A small network was shown many inputs. Here are its activations along a few directions, one row for each input.
Each table varies a few parts of the input and shows all the possible inputs, shuffled.
A made-up example of a description, with smaller parts first: one of 2 separate values, together with either a single point or one of 9 places around a ring or (one of 4 places along a line, together with one of 8 places around a ring).
Shared parts are said once, and a part with two or three values counts as separate values.
(in the rows, 128 means zero)

Rows:
R1: [ 83  44  85 151 145 131 186 149 170 101 175 167 142]
R2: [180 172 153 119  94 145  69 107  87 158  90  96 127]
R3: [ 92  59 143  96 146 113 176 170 183  84 147 165 103]
R4: [188 165 151 169 143 116  86 109  89 128  85 118 138]
R5: [174 190 151 121  76 168 105  88 105 169  97  71 117]
R6: [ 83  64 102 134 171 132 187 155 193 124 173 179 131]
R7: [ 60  65  87 107 153 148 170 170 178 141 173 185 128]
R8: [ 88  34  97 128 129 117 181 152 157  65 151 140 131]
R9: [ 97  43 129 101 129 111 179 168 160  64 149 150 119]
R10: [176 178 110 185 152 115 127 104  78 138  88 126 133]
R11: [182 167 122 177 149 110 104 103  81 127  88 125 134]
R12: [177 181 157 121  85 160  83  98  97 162  98  77 117]
R13: [173 166 149 127 113 135  65 118  77 153  94 107 129]
R14: [159 170 106 151 129 125  84 117  62 148  86 130 130]
R15: [ 60  44  69 124 127 147 169 163 154 118 174 173 139]
R16: [ 43 182 196  93 128  69 114  80 216 132 219  73 160]
R17: [155 203  77 158 127 130 123 120  70 164  95 122 129]
R18: [177 200  93 185 147 114 143 105  90 143  97 118 133]
R19: [199 177 173 147 105 144 102  83 116 142 100  72 121]
R20: [ 17 186 180  66 108  82  94  94 200 152 220  77 156]
R21: [ 89  73 136 107 177 130 177 164 193 113 171 190 114]
R22: [196 186 168 148  96 153 125  74 123 148 100  67 121]
R23: [153 181  93 158 132 130 107 119  59 158  86 130 130]
R24: [ 65  34  81 101 111 133 165 167 141  81 150 146 128]
R25: [ 66  74 121  80 160 146 160 178 179 130 171 196 111]
R26: [203 169 169 146 113 130  88  92 105 137  92  91 131]
R27: [165 168 135 143 123 132  66 124  69 148  82 122 134]
R28: [ 69  60 128  69 128 129 158 184 168 101 146 171 100]
R29: [196 163 165 154 133 119  85 103  96 132  96 102 134]
R30: [ 74  44 114  74 111 127 162 182 145  81 148 156 116]
Question: Changing only one part turns R5 into R22. The same change can be made to R30. Which row results?
Answer: R9
Question: What do these inputs look like to the network?
Answer: one of 2 separate values, together with either a single point or one of 6 places around a ring or one of 8 places along a line
Question: Change only the choice among 2 separate values in R1. List by row number the other rows that result.
Answer: R15

Rows:
R31: [121 100  91 149 133 127 146 137 116 113 125 140 135]
R32: [214 190 128 168 118 138  89 101  61 152  68 101 129]
R33: [135 114 102 162 154 124 168 131 135 118 128 149 130]
R34: [130  97 181  92 110 124 125 131 163  99 136 109 117]
R35: [ 87 158 124 129 161 104 125 125 149 149 163 146 143]
R36: [ 93 125 125 127 122 113 134 117 149 123 160 115 144]
R37: [115 132  91 153 169 118 137 144 118 139 128 171 133]
R38: [118 106  97 114 116 142 132 153 103 126 113 145 117]
R39: [109 116 153  92 109 142 118 133 154 136 146 120 123]
R40: [107 140 134 139 146 110 155 112 168 126 162 122 137]
R41: [158  73 150 116 120 139 139 149 127  89 106 137 109]
R42: [ 89 132 131  91 105 129 119 135 137 136 146 118 127]
R43: [178 219 166 145 109 124  74  75  94 161  98  72 134]
R44: [138  91 120 115 119 156 131 150 120 125 114 148 114]
Question: What do these inputs look like to the network?
Answer: one of 2 separate values, together with either a single point or one of 6 places along a line
Question: Changing only the choice among 2 separate values turns R44 into R39. The same change can be made to R31. Which row results?
Answer: R36

Rows:
R45: [185 151 173 139 132 124  98 106 107 122  96 106 121]
R46: [ 70  59 111  76 139 162 176 181 185 132 160 184 101]
R47: [ 97  47 134  96 148 153 196 168 205 108 160 174 101]
R48: [ 37  52  89  93 133  97 159 176 145  78 166 164 133]
R49: [ 75  31 114 114 142 113 172 165 181  77 168 160 133]
R50: [179 159 153 159 150 113 113 118 112 129  99 132 127]
R51: [161 146 104 179 141 125 156 105 117 130 118 117 141]
R52: [141 163  91 152 143 132 118 125  96 161 116 142 129]
R53: [180 142 154 134  80 144 119 100 113 116 106  66 125]
R54: [146 172 109 144 148 128 107 131  95 155 111 146 133]
R55: [182 156 168 147 145 119  99 111 111 125  93 118 123]
R56: [ 58  49 106  85 135 149 167 178 170 119 173 184 119]
R57: [115 152  76 158 116 140 131 112  93 148 118 119 138]
R58: [151 164 143 111  95 140  81 121  87 152  96 104 123]
R59: [182 150 169 134 106 129 103 105 110 125  95  91 123]
R60: [ 48 185 160  90 125 101 107 101 185 164 199  99 149]
R61: [ 78 174 187 114 136  89 129  84 209 137 199  85 149]
R62: [173 150 117 176 154 121 141 109 118 133 115 130 129]
R63: [129 159  79 155 129 136 133 121  94 157 119 130 141]
R64: [182 145 160 129  90 139 109  96 114 121 100  81 123]
R65: [150 158 134 106  80 149  87 112  91 149 102  94 124]
R66: [148 172 127 136 139 125  91 134  90 156 100 144 127]
R67: [ 63  40 110 113 143  87 178 164 164  55 166 155 133]
R68: [154 164 147 117 121 135  75 122  85 150  97 118 122]
R69: [178 159 135 167 160 117 129 115 118 128 111 134 133]
R70: [145 139 100 182 127 128 153  96 115 121 116 107 138]
R71: [ 50  43  92  94 133 122 153 178 161 100 168 169 133]
R72: [ 84  36 128 105 145 140 187 166 190  95 173 175 119]
R73: [151 169 142 125 134 130  77 126  88 152  94 130 123]
R74: [149 155 128 112  70 154  98 116  91 144 106  79 125]
Question: What do these inputs look like to the network?
Answer: one of 2 separate values, together with either a single point or one of 4 places along a line or one of 10 places along a line
Question: Changing only the choice among 2 separate values turns R73 into R55. The same change can be made to R52. Which row results?
Answer: R62

Rows:
R75: [179 184 221  89  74 119 105  86 137 109 102  41 106]
R76: [ 90  80 128 128 140 116 167 140 174 102 154 143 131]
R77: [225 156 129 160 181 152  97 155  62 159  46 191 100]
R78: [ 69  89 114 100 134 132 143 160 157 128 151 164 125]
R79: [102  85 122 126 145 113 166 144 175 103 159 138 133]
R80: [171 134  72 191 115 101 128 113  46  87  76 104 146]
R81: [143 144  53 156 109 118  98 142  19 124  70 129 137]
R82: [ 71  91 110  96 140 133 147 154 148 125 157 165 124]
R83: [139 213 199 152 138  84  58  58 146 153 156  69 168]
R84: [104  85 125 124 139 111 171 141 173 101 164 143 131]
R85: [ 93  82 125 125 146 116 171 134 165  99 161 145 130]
R86: [ 80  94 107  97 139 129 142 164 157 130 155 159 126]
R87: [ 83  94 110  96 133 127 147 161 156 126 161 164 125]
R88: [ 97  88 129 124 142 116 171 143 167  99 168 141 133]
R89: [115 223 183 120 132 101  31  82 125 185 152  92 160]
R90: [160 232  89 207 138 125 148  61 110 177 126  87 151]
R91: [152 195 205  54  67 136  75 114 113 146  97  66  97]
R92: [203  70 151 134  65 182 119 110 110 104  90  81 120]
R93: [ 89  77 125 128 145 118 167 137 169  97 154 143 123]
R94: [176  81 133 101  58 200  88 137  86 140  86 106 112]
R95: [ 76  97 114  96 136 132 147 163 150 124 164 161 127]
R96: [ 68  86 110  99 139 134 143 158 152 122 150 164 116]
R97: [136 243  72 176 133 142 121  86  88 209 121 111 144]
R98: [249 146 146 192 185 135 125 128  86 125  53 166 108]
Question: What do these inputs look like to the network?
Answer: one of 2 separate values, together with either a single point or one of 5 places around a ring or one of 6 places around a ring
Question: Changing only the choice among 2 separate values turns R85 into R82. The same change can be made to R80. Which row results?
Answer: R81
Question: Change only the place on the ring of 6 in R84. List by row number the other rows that result.
Answer: R76, R79, R85, R88, R93
Question: Change only the choice among 2 separate values in R83. List by row number the other rows that result.
Answer: R89

Rows:
R99: [160 114 113 136 118 154 121 140  85 123  75 123 105]
R100: [ 83  53 113 101 172 123 161 191 161 107 150 206 115]
R101: [134 181 115 161 143 114 142 118 124 142 127 127 138]
R102: [152 130 114 176 142 123 129 118  88 118 107 141 137]
R103: [126 168 159 109 112 113 109 102 130 148 139 100 125]
R104: [175 121 102 144 130 128 127 130  83 105  94 132 125]
R105: [129 176 145 134 142 128 106 103 142 153 151 111 129]
R106: [175 115 118 119  94 178 119 141  93 147  89 137 110]
R107: [142 141 184  93  91 128  88 124 126 123 127  80 134]
R108: [155 144 101 176 148 109 129 117 118 138 116 128 143]
R109: [122 153 172 101 100 119  85 107 137 130 121 100 126]
R110: [125 178 132 143 151 124 124  98 133 160 134 118 145]
R111: [ 95  35 154 102 124 130 192 143 210  72 172 131 117]
R112: [ 17  82  71  97 127 121 161 160 161 124 191 157 143]
Question: What do these inputs look like to the network?
Answer: either one of 3 separate values or one of 11 places along a line
